A small network was trained on invented records. Each row is its activation on one of them, seen along a few directions.
After each row come some of the record's fields: Sugi, Vipo, Timol, Tuzek, Zel, Rizom.
A field that a record lacks is written missing.
The largest differences between rows may come from other fields.
In the rows, zero is written as 500.
Strong random noise was added to every row along 18 fixed directions; ignore it. To show where, here is one row again and again, with new noise each time:
623 629 600 415 457 609 547 555 511 575 358 648 476 647 560 520 411 593 482 484 377 565 487 299 552 499 596 483 474 313 629 411 561 388 395 476 396 627 471
448 341 649 683 531 624 587 384 434 269 551 551 631 491 623 518 241 568 595 456 697 499 633 520 436 680 453 438 437 539 379 613 403 271 614 593 660 670 635
318 555 392 523 457 521 432 493 407 605 431 423 543 494 583 539 559 467 315 495 432 511 493 490 468 498 696 643 342 403 405 458 552 451 627 496 330 558 373
455 446 415 632 634 597 635 458 493 512 411 548 582 456 658 560 343 557 636 386 479 710 437 520 642 594 397 488 397 285 575 434 553 440 509 479 528 437 492
720 462 844 347 425 420 618 620 646 562 460 376 450 325 464 322 461 701 321 509 445 354 545 194 459 518 659 569 585 375 465 541 509 520 400 503 388 689 634
437 313 569 636 367 579 564 544 668 381 676 331 430 377 478 467 420 504 395 652 571 520 310 723 565 579 455 593 538 541 332 552 420 448 439 395 551 427 570
592 640 470 481 492 303 377 554 516 548 529 300 438 358 439 361 521 412 427 396 505 429 504 408 443 466 549 491 443 444 472 640 453 603 487 413 416 386 534
665 462 754 346 408 671 580 430 690 531 624 502 650 561 356 538 441 497 631 631 424 423 358 517 580 702 677 637 555 540 423 404 540 543 380 398 506 582 409
434 417 714 714 517 677 670 473 652 512 468 593 601 523 520 588 435 505 520 566 412 637 382 693 647 669 549 464 544 441 537 531 522 504 411 583 610 609 367
322 390 654 493 557 417 540 654 582 636 536 406 380 347 247 311 416 415 465 471 432 524 404 498 605 452 475 503 500 475 675 488 435 616 379 447 395 428 521
551 619 379 543 598 515 579 577 665 756 547 615 566 510 569 465 522 565 407 584 502 689 638 636 610 524 639 619 192 547 418 470 547 649 405 507 518 367 440
526 394 438 682 385 458 541 467 567 429 349 680 430 603 642 480 535 554 547 522 442 492 487 461 593 455 522 404 622 330 583 528 526 496 330 509 486 544 614
326 651 308 523 578 642 542 548 498 513 419 670 331 523 485 417 501 520 518 644 556 594 424 636 419 509 422 451 408 547 743 495 576 475 385 580 582 619 554
544 408 682 563 558 564 624 603 516 261 399 465 534 584 708 517 387 482 500 412 301 452 413 416 594 676 541 381 629 375 558 533 446 414 625 393 518 571 512
572 431 676 543 573 357 452 499 562 652 489 454 580 392 389 485 400 418 610 348 475 558 521 425 606 476 423 373 500 420 559 586 411 686 496 538 511 388 458
392 499 567 333 429 418 526 615 480 520 350 450 416 490 632 495 558 454 468 454 256 456 497 326 657 443 636 587 541 417 538 432 521 545 636 375 312 607 509
611 633 428 372 503 491 485 438 548 540 735 620 467 494 250 309 432 444 694 433 587 550 624 514 427 518 395 541 455 569 625 440 496 593 316 353 490 439 505
754 731 833 561 646 605 570 568 669 408 599 436 404 396 395 433 332 517 378 517 629 571 487 570 457 754 479 405 442 539 552 625 363 404 507 513 735 497 529
579 503 740 482 263 566 412 420 651 660 569 359 382 291 272 525 490 586 292 682 656 503 339 512 442 481 534 641 534 411 389 500 471 439 404 582 467 595 489
367 316 490 582 535 445 618 519 543 372 485 403 475 453 501 484 434 468 658 481 513 479 350 554 632 489 462 446 539 566 430 551 482 522 381 447 583 413 634

721 460 480 564 538 297 539 618 507 337 477 475 454 545 644 404 406 599 476 372 573 427 677 309 509 427 482 346 495 514 366 620 424 449 423 438 538 368 745
Sugi: v1 / Vipo: z2 / Timol: p3 / Tuzek: k1 / Zel: w2 / Rizom: c1
492 712 547 629 443 427 386 497 414 487 429 491 307 559 392 574 570 444 288 404 570 578 483 496 451 352 505 376 548 448 512 556 440 342 445 593 517 453 413
Sugi: v3 / Vipo: z1 / Timol: missing / Tuzek: missing / Zel: missing / Rizom: missing
612 636 334 434 566 549 352 495 412 428 421 428 473 502 613 465 561 482 389 511 460 354 423 395 310 650 542 508 475 357 620 468 502 463 734 437 444 507 491
Sugi: v1 / Vipo: z2 / Timol: p1 / Tuzek: k2 / Zel: w1 / Rizom: c4
505 479 635 564 588 507 295 300 461 464 542 558 523 461 254 485 437 295 564 446 633 404 479 542 422 711 493 440 568 438 705 420 355 479 688 558 562 436 435
Sugi: v3 / Vipo: z3 / Timol: missing / Tuzek: missing / Zel: missing / Rizom: missing
546 528 722 410 552 445 570 524 489 488 417 385 553 477 467 573 440 463 650 402 439 482 411 379 634 470 537 442 570 550 464 564 510 491 458 527 552 507 508
Sugi: v3 / Vipo: z1 / Timol: p4 / Tuzek: k2 / Zel: missing / Rizom: missing
507 419 512 675 621 326 520 462 456 559 346 423 601 482 476 438 543 514 414 367 497 382 498 350 501 517 729 459 479 332 462 530 538 497 402 566 413 384 514
Sugi: v4 / Vipo: z2 / Timol: p4 / Tuzek: k3 / Zel: w1 / Rizom: c1
604 576 563 378 441 509 548 478 548 665 457 644 471 483 453 383 423 591 572 507 482 526 588 325 633 517 635 683 402 312 646 329 563 433 350 436 335 536 603
Sugi: v2 / Vipo: z4 / Timol: missing / Tuzek: missing / Zel: missing / Rizom: missing
530 430 473 596 506 663 409 436 412 419 542 481 584 560 574 585 334 572 388 532 693 484 501 497 360 598 475 493 391 454 380 479 421 265 642 533 535 487 524
Sugi: v1 / Vipo: z2 / Timol: p2 / Tuzek: k1 / Zel: w1 / Rizom: c4
340 365 418 339 418 616 463 429 361 505 550 479 595 522 472 592 426 516 678 578 565 478 461 496 427 436 402 563 463 627 427 444 544 454 585 542 485 624 523
Sugi: v2 / Vipo: z1 / Timol: p4 / Tuzek: k3 / Zel: w2 / Rizom: c4
623 593 575 524 537 491 530 658 465 596 517 647 672 724 531 495 308 569 602 434 524 549 719 405 413 336 457 230 379 701 447 760 477 531 273 626 555 575 498
Sugi: v1 / Vipo: z2 / Timol: p2 / Tuzek: k1 / Zel: w1 / Rizom: c4
665 587 598 679 327 502 258 544 492 496 379 465 532 633 682 609 521 406 295 564 421 437 454 466 482 513 597 368 538 338 487 714 395 419 651 555 432 516 443
Sugi: v4 / Vipo: z1 / Timol: p4 / Tuzek: k3 / Zel: w1 / Rizom: c1
363 367 561 483 480 538 531 624 518 344 521 411 351 421 570 454 623 467 277 572 352 455 430 609 495 569 424 546 708 496 580 436 427 510 773 399 460 571 457
Sugi: v1 / Vipo: z2 / Timol: p4 / Tuzek: k1 / Zel: w1 / Rizom: c1
688 494 384 585 637 540 524 392 515 299 569 526 555 574 644 566 445 481 598 415 574 509 531 550 551 738 492 529 471 416 446 390 452 409 654 313 596 270 541
Sugi: v1 / Vipo: z2 / Timol: p2 / Tuzek: k3 / Zel: missing / Rizom: missing
535 464 506 366 576 477 358 575 407 670 472 497 533 578 449 581 455 526 411 498 537 485 571 378 452 390 497 460 352 549 477 458 433 493 658 564 445 412 480
Sugi: v4 / Vipo: z1 / Timol: p1 / Tuzek: k3 / Zel: w1 / Rizom: c4
519 614 591 399 597 564 544 745 570 537 494 486 466 572 574 464 363 443 494 563 386 541 466 525 675 575 590 537 357 563 586 529 464 458 535 384 468 424 547
Sugi: v3 / Vipo: z1 / Timol: missing / Tuzek: missing / Zel: missing / Rizom: missing
568 666 486 466 442 555 337 449 520 702 460 481 568 491 453 609 456 498 527 617 607 512 430 508 442 492 553 509 344 513 437 609 532 508 448 610 512 534 445
Sugi: v1 / Vipo: z2 / Timol: p3 / Tuzek: k1 / Zel: missing / Rizom: missing
553 528 585 579 606 451 558 510 639 580 554 468 467 354 299 399 561 500 473 509 519 537 461 599 492 528 438 462 542 498 602 572 488 645 369 555 585 434 466
Sugi: v4 / Vipo: z1 / Timol: p1 / Tuzek: k1 / Zel: w1 / Rizom: c6
433 592 562 478 473 487 468 454 435 292 710 471 299 581 263 435 415 349 553 391 579 482 566 503 545 555 532 613 471 580 488 351 354 257 482 193 438 349 557
Sugi: v1 / Vipo: z2 / Timol: p2 / Tuzek: k1 / Zel: w2 / Rizom: c3
377 498 525 623 284 583 525 398 448 403 508 543 315 425 531 500 378 551 497 490 596 645 466 517 606 467 403 630 535 312 533 417 480 196 450 424 416 590 608
Sugi: v1 / Vipo: z2 / Timol: p4 / Tuzek: k2 / Zel: missing / Rizom: missing
447 483 624 657 400 496 483 385 482 574 486 520 473 462 429 618 406 520 517 482 662 645 523 518 617 383 471 487 404 481 371 544 417 352 387 642 564 484 532
Sugi: v2 / Vipo: z1 / Timol: p1 / Tuzek: k1 / Zel: w1 / Rizom: c2
644 569 684 367 505 607 656 460 592 621 619 509 638 494 362 480 477 632 496 534 515 482 578 452 420 617 692 670 448 554 376 423 628 482 334 482 453 640 404
Sugi: v1 / Vipo: z2 / Timol: p2 / Tuzek: k3 / Zel: w2 / Rizom: c2
412 421 369 452 430 593 401 346 466 671 509 451 504 397 328 695 573 559 574 626 681 600 275 619 381 329 263 478 555 562 419 454 570 565 432 690 591 497 381
Sugi: v1 / Vipo: z2 / Timol: p4 / Tuzek: k1 / Zel: w1 / Rizom: c2
359 261 523 601 487 468 432 364 331 477 407 457 627 626 398 676 439 438 644 358 492 459 354 392 499 360 442 343 593 426 426 478 482 444 424 589 491 453 407
Sugi: v2 / Vipo: z1 / Timol: p3 / Tuzek: k2 / Zel: w2 / Rizom: c3
547 638 386 569 367 445 438 398 452 489 371 708 337 661 562 627 774 533 365 549 530 532 614 530 508 333 556 505 592 494 472 427 532 426 490 602 532 524 465
Sugi: v2 / Vipo: z1 / Timol: p2 / Tuzek: k2 / Zel: w1 / Rizom: c1
416 391 462 458 394 478 539 481 515 558 240 632 461 608 663 714 554 593 632 597 457 543 377 409 638 271 473 360 576 543 419 503 571 570 358 662 585 621 576
Sugi: v1 / Vipo: z2 / Timol: p1 / Tuzek: k3 / Zel: w2 / Rizom: c2
551 579 471 329 525 564 480 553 545 455 495 538 351 602 456 610 575 447 509 589 465 530 364 557 573 488 445 484 570 597 562 338 480 503 571 433 582 413 450
Sugi: v4 / Vipo: z1 / Timol: p3 / Tuzek: k1 / Zel: missing / Rizom: missing
558 439 465 525 574 370 664 396 489 409 392 541 621 595 532 498 703 519 646 394 423 386 532 449 549 469 671 454 628 571 409 474 619 616 339 567 576 505 497
Sugi: v2 / Vipo: z3 / Timol: p4 / Tuzek: k2 / Zel: w1 / Rizom: c1
394 559 593 449 326 663 265 495 394 524 446 499 521 680 478 643 321 341 561 607 465 440 317 465 557 544 610 533 425 454 544 517 444 282 583 439 349 582 455
Sugi: v1 / Vipo: z2 / Timol: p1 / Tuzek: k3 / Zel: missing / Rizom: missing
598 573 376 313 541 691 478 498 445 638 666 497 730 356 533 467 386 629 544 526 612 606 566 544 162 531 231 508 404 559 513 561 607 613 607 644 538 673 359
Sugi: v2 / Vipo: z3 / Timol: p2 / Tuzek: k3 / Zel: missing / Rizom: missing
574 512 702 630 482 468 518 437 485 442 422 565 560 573 509 534 632 576 329 532 556 358 642 451 322 517 678 374 606 582 398 663 487 462 496 743 600 719 475
Sugi: v4 / Vipo: z1 / Timol: p4 / Tuzek: k3 / Zel: w1 / Rizom: c2
366 568 425 542 380 549 638 438 558 305 456 477 290 450 576 574 775 554 394 669 488 493 344 693 460 490 522 538 686 621 406 493 599 488 425 521 641 693 512
Sugi: v1 / Vipo: z2 / Timol: p1 / Tuzek: k3 / Zel: w2 / Rizom: c2

Here are new rows. What are their fields?
601 749 356 491 535 441 554 476 485 363 614 436 376 459 450 457 601 532 505 423 632 558 559 557 362 420 396 446 481 689 392 590 526 505 361 450 683 460 541
Sugi: v1 / Vipo: z2 / Timol: p1 / Tuzek: k2 / Zel: w2 / Rizom: c4
621 505 515 287 506 533 441 487 566 709 605 507 615 363 373 404 489 575 534 603 577 462 557 455 316 499 403 544 465 563 535 537 541 694 512 601 501 600 479
Sugi: v4 / Vipo: z1 / Timol: p4 / Tuzek: k3 / Zel: w1 / Rizom: c1
494 484 387 560 585 547 594 458 555 441 468 501 459 521 542 555 632 546 405 527 484 518 425 587 530 603 594 575 518 463 449 347 539 495 516 439 547 394 444
Sugi: v1 / Vipo: z2 / Timol: p4 / Tuzek: k1 / Zel: w1 / Rizom: c4
571 563 489 511 524 368 472 500 560 563 437 525 445 312 528 337 520 479 597 457 474 473 608 441 500 529 404 461 543 377 723 646 495 678 505 528 485 570 606
Sugi: v2 / Vipo: z1 / Timol: p3 / Tuzek: k1 / Zel: w1 / Rizom: c4
797 592 470 543 506 388 589 472 669 433 620 419 462 447 515 379 604 645 341 538 643 449 604 500 433 517 645 577 422 586 226 543 488 533 301 476 615 342 617
Sugi: v2 / Vipo: z3 / Timol: p4 / Tuzek: k2 / Zel: w1 / Rizom: c3
552 683 479 479 432 440 426 434 493 672 517 404 777 384 592 452 395 353 803 371 374 541 589 454 658 581 604 629 280 391 495 724 563 615 489 403 346 539 474
Sugi: v2 / Vipo: z1 / Timol: p1 / Tuzek: k1 / Zel: w1 / Rizom: c4
478 567 348 441 520 475 518 470 517 485 431 676 417 607 445 466 567 475 764 583 560 432 499 518 516 440 501 446 509 635 622 525 587 556 299 522 579 517 653
Sugi: v4 / Vipo: z1 / Timol: p2 / Tuzek: k3 / Zel: missing / Rizom: missing
572 411 489 411 472 415 445 433 506 586 542 642 424 457 343 380 479 533 584 477 559 498 610 380 495 405 353 484 549 445 648 379 446 579 459 494 455 461 595
Sugi: v4 / Vipo: z2 / Timol: p1 / Tuzek: k2 / Zel: w1 / Rizom: c1
322 463 388 565 637 403 482 581 377 617 449 494 566 469 504 434 481 447 497 384 477 547 598 494 503 407 487 460 369 511 562 551 519 571 540 599 437 440 460
Sugi: v2 / Vipo: z1 / Timol: p3 / Tuzek: k2 / Zel: missing / Rizom: missing
545 464 441 630 320 467 506 510 329 355 440 531 446 648 739 617 455 675 326 346 553 587 660 334 426 261 420 397 546 409 285 565 478 209 496 528 459 554 532
Sugi: v4 / Vipo: z1 / Timol: p4 / Tuzek: k2 / Zel: w1 / Rizom: c4
446 704 567 443 392 464 372 563 420 358 512 380 301 441 504 488 508 333 496 501 457 473 460 521 508 486 438 496 549 565 583 640 413 379 658 399 477 583 558
Sugi: v4 / Vipo: z1 / Timol: p1 / Tuzek: k2 / Zel: w2 / Rizom: c2
615 766 470 501 508 465 532 560 502 402 512 313 530 400 696 549 507 445 557 368 396 601 466 542 533 552 427 467 513 476 423 703 535 528 577 373 545 492 424
Sugi: v1 / Vipo: z2 / Timol: p4 / Tuzek: k1 / Zel: missing / Rizom: missing
438 563 515 492 546 439 417 354 339 495 485 494 425 495 182 476 463 429 629 318 631 492 420 369 393 392 398 385 565 470 620 430 475 417 356 559 516 458 471
Sugi: v1 / Vipo: z2 / Timol: p4 / Tuzek: k2 / Zel: missing / Rizom: missing
310 568 585 405 269 452 298 393 352 421 469 480 422 511 492 556 426 298 700 507 553 395 540 444 596 456 568 595 504 567 491 593 435 335 641 444 389 659 626
Sugi: v3 / Vipo: z1 / Timol: p4 / Tuzek: k3 / Zel: missing / Rizom: missing
480 650 457 292 520 749 502 619 442 366 553 467 524 585 582 480 406 476 541 601 422 433 400 558 318 656 441 495 511 615 609 542 561 420 628 397 493 719 434
Sugi: v1 / Vipo: z2 / Timol: p2 / Tuzek: k1 / Zel: w1 / Rizom: c4
